A small network was trained on invented records. Each row is its activation on one of them, seen along a few directions.
After each row come some of the record's fields: FEMU, RUV, FOMA, MAL, LESOV.
The largest differences between rows may come from other fields.
In the rows, 500 means zero.
Random noise pushes rows far along 3 fixed directions. That doesn't count. These rows show it; they differ only by the noise:
[454 579 550 543 423 318 550 437 531 560 497 582 539 487 541 399 486 525]
[422 390 441 757 743 536 411 410 428 463 535 500 383 436 507 595 676 637]
[449 503 574 539 403 331 551 529 556 521 547 649 491 430 510 386 491 468]
[507 850 531 272 221 224 613 310 583 616 418 581 559 643 646 176 227 450]
[451 541 350 653 770 581 382 247 401 468 469 422 326 563 590 527 565 664]

[489 358 412 425 546 615 433 658 529 358 616 609 171 458 480 360 437 409] -> FEMU is bof, RUV is nat, FOMA is tuk, MAL is pivo, LESOV is kad
[387 277 724 806 348 315 615 747 495 624 548 580 821 301 280 766 763 579] -> FEMU is bikib, RUV is teki, FOMA is tuk, MAL is pivo, LESOV is kad
[466 390 500 497 574 677 456 585 429 449 521 514 453 468 393 525 568 469] -> FEMU is bikib, RUV is teki, FOMA is tuk, MAL is pivo, LESOV is kad
[460 327 573 622 644 518 369 609 510 399 654 612 437 352 391 508 657 498] -> FEMU is bof, RUV is teki, FOMA is tuk, MAL is melu, LESOV is fime
[525 538 334 469 641 526 425 302 430 450 517 474 303 557 673 400 413 656] -> FEMU is bikib, RUV is nat, FOMA is tuk, MAL is melu, LESOV is fime
[535 586 535 587 576 249 418 454 550 508 432 544 486 513 469 382 505 524] -> FEMU is bof, RUV is nat, FOMA is tuk, MAL is pivo, LESOV is kad
[442 757 479 266 379 256 683 355 494 712 500 425 589 598 636 263 314 586] -> FEMU is bikib, RUV is nat, FOMA is tuk, MAL is pivo, LESOV is fime
[466 467 584 393 509 400 527 496 514 521 540 548 490 518 542 390 420 473] -> FEMU is bikib, RUV is teki, FOMA is tuk, MAL is pivo, LESOV is fime
[462 493 393 595 785 633 422 249 371 533 371 324 425 566 545 591 601 691] -> FEMU is bikib, RUV is teki, FOMA is tuk, MAL is pivo, LESOV is fime
[577 791 565 420 180 278 504 466 666 552 304 486 770 542 531 376 313 334] -> FEMU is bof, RUV is teki, FOMA is tuk, MAL is melu, LESOV is kad
[561 762 438 421 554 519 381 251 441 530 399 356 594 633 585 482 398 584] -> FEMU is bikib, RUV is teki, FOMA is tuk, MAL is melu, LESOV is fime
[449 616 366 254 564 494 487 304 431 490 566 524 274 641 669 231 286 512] -> FEMU is bikib, RUV is teki, FOMA is tuk, MAL is pivo, LESOV is fime
[493 575 261 495 768 454 492 237 368 527 538 367 233 614 694 360 443 714] -> FEMU is bof, RUV is nat, FOMA is tuk, MAL is pivo, LESOV is fime
[492 547 293 517 554 673 566 302 405 542 470 392 357 573 652 567 429 638] -> FEMU is bikib, RUV is nat, FOMA is nuf, MAL is pivo, LESOV is fime
[545 683 435 383 359 539 504 424 571 491 362 444 601 594 572 449 345 418] -> FEMU is bikib, RUV is teki, FOMA is tuk, MAL is melu, LESOV is kad
[467 282 491 668 646 706 418 675 523 378 506 558 423 337 425 682 610 418] -> FEMU is bikib, RUV is teki, FOMA is tuk, MAL is pivo, LESOV is kad
[475 357 340 529 488 646 580 573 483 433 571 542 279 403 611 561 433 507] -> FEMU is bikib, RUV is nat, FOMA is nuf, MAL is pivo, LESOV is kad
[553 522 500 421 566 544 476 523 551 453 542 517 308 505 562 420 334 396] -> FEMU is bikib, RUV is nat, FOMA is nuf, MAL is pivo, LESOV is fime
[513 562 388 512 552 566 459 354 382 489 460 342 473 620 586 570 483 591] -> FEMU is bof, RUV is teki, FOMA is nuf, MAL is melu, LESOV is kad
[527 510 352 479 425 616 529 540 549 393 529 566 209 455 623 473 336 420] -> FEMU is bof, RUV is nat, FOMA is nuf, MAL is pivo, LESOV is kad
[533 741 424 313 287 447 582 409 560 534 403 465 566 550 631 383 256 476] -> FEMU is bikib, RUV is nat, FOMA is tuk, MAL is melu, LESOV is fime
[547 502 547 355 501 568 492 445 574 487 458 513 413 528 463 389 428 418] -> FEMU is bikib, RUV is nat, FOMA is tuk, MAL is pivo, LESOV is fime
[525 422 689 453 450 349 566 627 569 534 516 580 534 437 407 423 587 376] -> FEMU is bof, RUV is teki, FOMA is nuf, MAL is pivo, LESOV is fime
[529 504 474 199 400 702 556 567 468 456 580 569 385 578 509 388 340 307] -> FEMU is bikib, RUV is teki, FOMA is nuf, MAL is pivo, LESOV is kad
[489 327 556 535 569 504 536 612 470 480 563 557 388 403 454 502 633 464] -> FEMU is bof, RUV is teki, FOMA is nuf, MAL is pivo, LESOV is fime
[533 619 375 342 517 484 468 409 482 465 493 476 432 575 579 375 326 493] -> FEMU is bikib, RUV is nat, FOMA is tuk, MAL is melu, LESOV is kad
[507 429 486 596 502 593 563 514 515 514 444 443 499 431 538 652 503 522] -> FEMU is bikib, RUV is nat, FOMA is nuf, MAL is pivo, LESOV is fime
[504 620 587 537 483 503 492 466 520 575 356 425 787 521 414 602 611 481] -> FEMU is bof, RUV is teki, FOMA is tuk, MAL is pivo, LESOV is kad
[497 342 548 576 506 646 510 588 557 392 504 513 451 412 504 664 525 419] -> FEMU is bikib, RUV is teki, FOMA is nuf, MAL is melu, LESOV is fime
[583 827 440 352 450 462 373 307 569 467 279 497 365 712 554 338 231 430] -> FEMU is bof, RUV is teki, FOMA is tuk, MAL is pivo, LESOV is kad
[510 488 577 631 641 228 437 480 532 509 545 572 474 459 501 339 577 585] -> FEMU is bof, RUV is nat, FOMA is tuk, MAL is pivo, LESOV is fime
[492 313 613 719 331 236 685 776 608 567 525 642 638 292 459 599 577 488] -> FEMU is bikib, RUV is nat, FOMA is nuf, MAL is pivo, LESOV is kad
[489 601 423 362 476 508 485 406 502 496 496 575 368 579 535 353 329 448] -> FEMU is bikib, RUV is teki, FOMA is tuk, MAL is pivo, LESOV is kad
[405 315 428 567 676 292 558 543 414 501 698 582 271 403 577 340 567 621] -> FEMU is bof, RUV is nat, FOMA is tuk, MAL is pivo, LESOV is fime
[466 470 387 612 476 504 541 515 510 472 493 490 395 380 600 576 509 585] -> FEMU is bof, RUV is nat, FOMA is tuk, MAL is melu, LESOV is kad
[513 516 507 426 452 526 539 504 496 471 514 473 518 529 507 510 543 470] -> FEMU is bof, RUV is teki, FOMA is nuf, MAL is melu, LESOV is kad
[487 644 538 529 283 238 661 441 539 645 440 470 733 450 605 488 479 640] -> FEMU is bof, RUV is nat, FOMA is tuk, MAL is melu, LESOV is fime
[450 623 400 435 495 617 541 324 390 610 429 402 541 596 544 538 509 609] -> FEMU is bikib, RUV is teki, FOMA is tuk, MAL is pivo, LESOV is kad
[497 459 461 503 176 529 699 645 568 552 486 524 577 439 602 551 389 489] -> FEMU is bikib, RUV is nat, FOMA is nuf, MAL is melu, LESOV is kad
[462 423 576 404 619 631 516 475 416 570 574 346 745 575 322 653 742 557] -> FEMU is bikib, RUV is teki, FOMA is tuk, MAL is melu, LESOV is fime
[583 636 451 543 471 429 428 452 591 449 403 467 555 483 532 480 422 469] -> FEMU is bof, RUV is nat, FOMA is tuk, MAL is melu, LESOV is kad

Which values does each new row have?
[515 369 474 659 650 537 426 512 474 448 580 511 441 387 501 584 641 633] -> FEMU is bof, RUV is nat, FOMA is tuk, MAL is melu, LESOV is fime
[568 507 455 351 411 446 477 530 557 413 594 645 288 466 558 274 349 428] -> FEMU is bof, RUV is nat, FOMA is tuk, MAL is melu, LESOV is fime
[464 364 638 555 564 352 469 592 570 402 584 621 457 412 454 424 618 457] -> FEMU is bof, RUV is teki, FOMA is tuk, MAL is melu, LESOV is fime
[485 482 542 273 460 619 530 546 469 498 593 488 573 531 446 498 480 436] -> FEMU is bikib, RUV is teki, FOMA is tuk, MAL is melu, LESOV is fime
[513 478 411 549 518 356 500 539 558 446 491 539 423 428 580 465 452 550] -> FEMU is bof, RUV is nat, FOMA is tuk, MAL is melu, LESOV is kad
[537 711 458 578 587 419 361 288 487 512 378 387 619 542 534 514 496 607] -> FEMU is bof, RUV is teki, FOMA is tuk, MAL is melu, LESOV is fime
[428 352 513 365 565 560 575 455 315 558 643 444 575 544 456 522 657 600] -> FEMU is bikib, RUV is teki, FOMA is tuk, MAL is melu, LESOV is fime
[521 325 545 506 589 616 333 726 594 281 492 659 209 396 385 453 541 317] -> FEMU is bof, RUV is teki, FOMA is tuk, MAL is pivo, LESOV is kad
[519 526 267 479 760 680 461 241 376 493 441 312 260 620 667 522 417 641] -> FEMU is bikib, RUV is nat, FOMA is nuf, MAL is pivo, LESOV is fime
[553 557 552 264 370 526 630 527 521 608 576 504 550 564 458 401 382 406] -> FEMU is bikib, RUV is nat, FOMA is nuf, MAL is pivo, LESOV is fime
[515 455 600 585 485 285 537 636 613 523 458 543 561 412 443 465 610 488] -> FEMU is bof, RUV is nat, FOMA is tuk, MAL is pivo, LESOV is kad
[480 674 411 469 454 423 484 367 489 534 447 504 435 565 554 444 409 508] -> FEMU is bof, RUV is teki, FOMA is tuk, MAL is pivo, LESOV is kad
[445 512 630 532 394 159 621 655 591 585 598 626 584 381 498 345 479 472] -> FEMU is bof, RUV is nat, FOMA is tuk, MAL is pivo, LESOV is fime
[505 305 449 541 587 593 389 638 527 339 588 552 316 437 436 516 572 442] -> FEMU is bof, RUV is nat, FOMA is tuk, MAL is melu, LESOV is kad
[477 378 577 602 403 279 515 725 617 500 498 668 512 385 438 498 512 432] -> FEMU is bikib, RUV is nat, FOMA is tuk, MAL is pivo, LESOV is kad
[506 584 514 595 705 518 388 369 449 534 387 383 594 553 406 572 667 592] -> FEMU is bof, RUV is teki, FOMA is tuk, MAL is pivo, LESOV is kad
[568 521 471 468 794 524 319 420 518 422 516 467 357 589 452 409 517 495] -> FEMU is bof, RUV is nat, FOMA is tuk, MAL is pivo, LESOV is fime
[549 647 542 511 333 171 578 490 614 579 395 566 587 496 550 360 396 516] -> FEMU is bof, RUV is nat, FOMA is tuk, MAL is pivo, LESOV is kad
[496 428 598 357 347 414 604 634 593 511 553 578 617 456 432 446 479 417] -> FEMU is bikib, RUV is nat, FOMA is tuk, MAL is melu, LESOV is fime
[576 569 508 591 561 504 441 442 495 526 490 436 579 514 475 564 553 547] -> FEMU is bof, RUV is nat, FOMA is nuf, MAL is melu, LESOV is fime
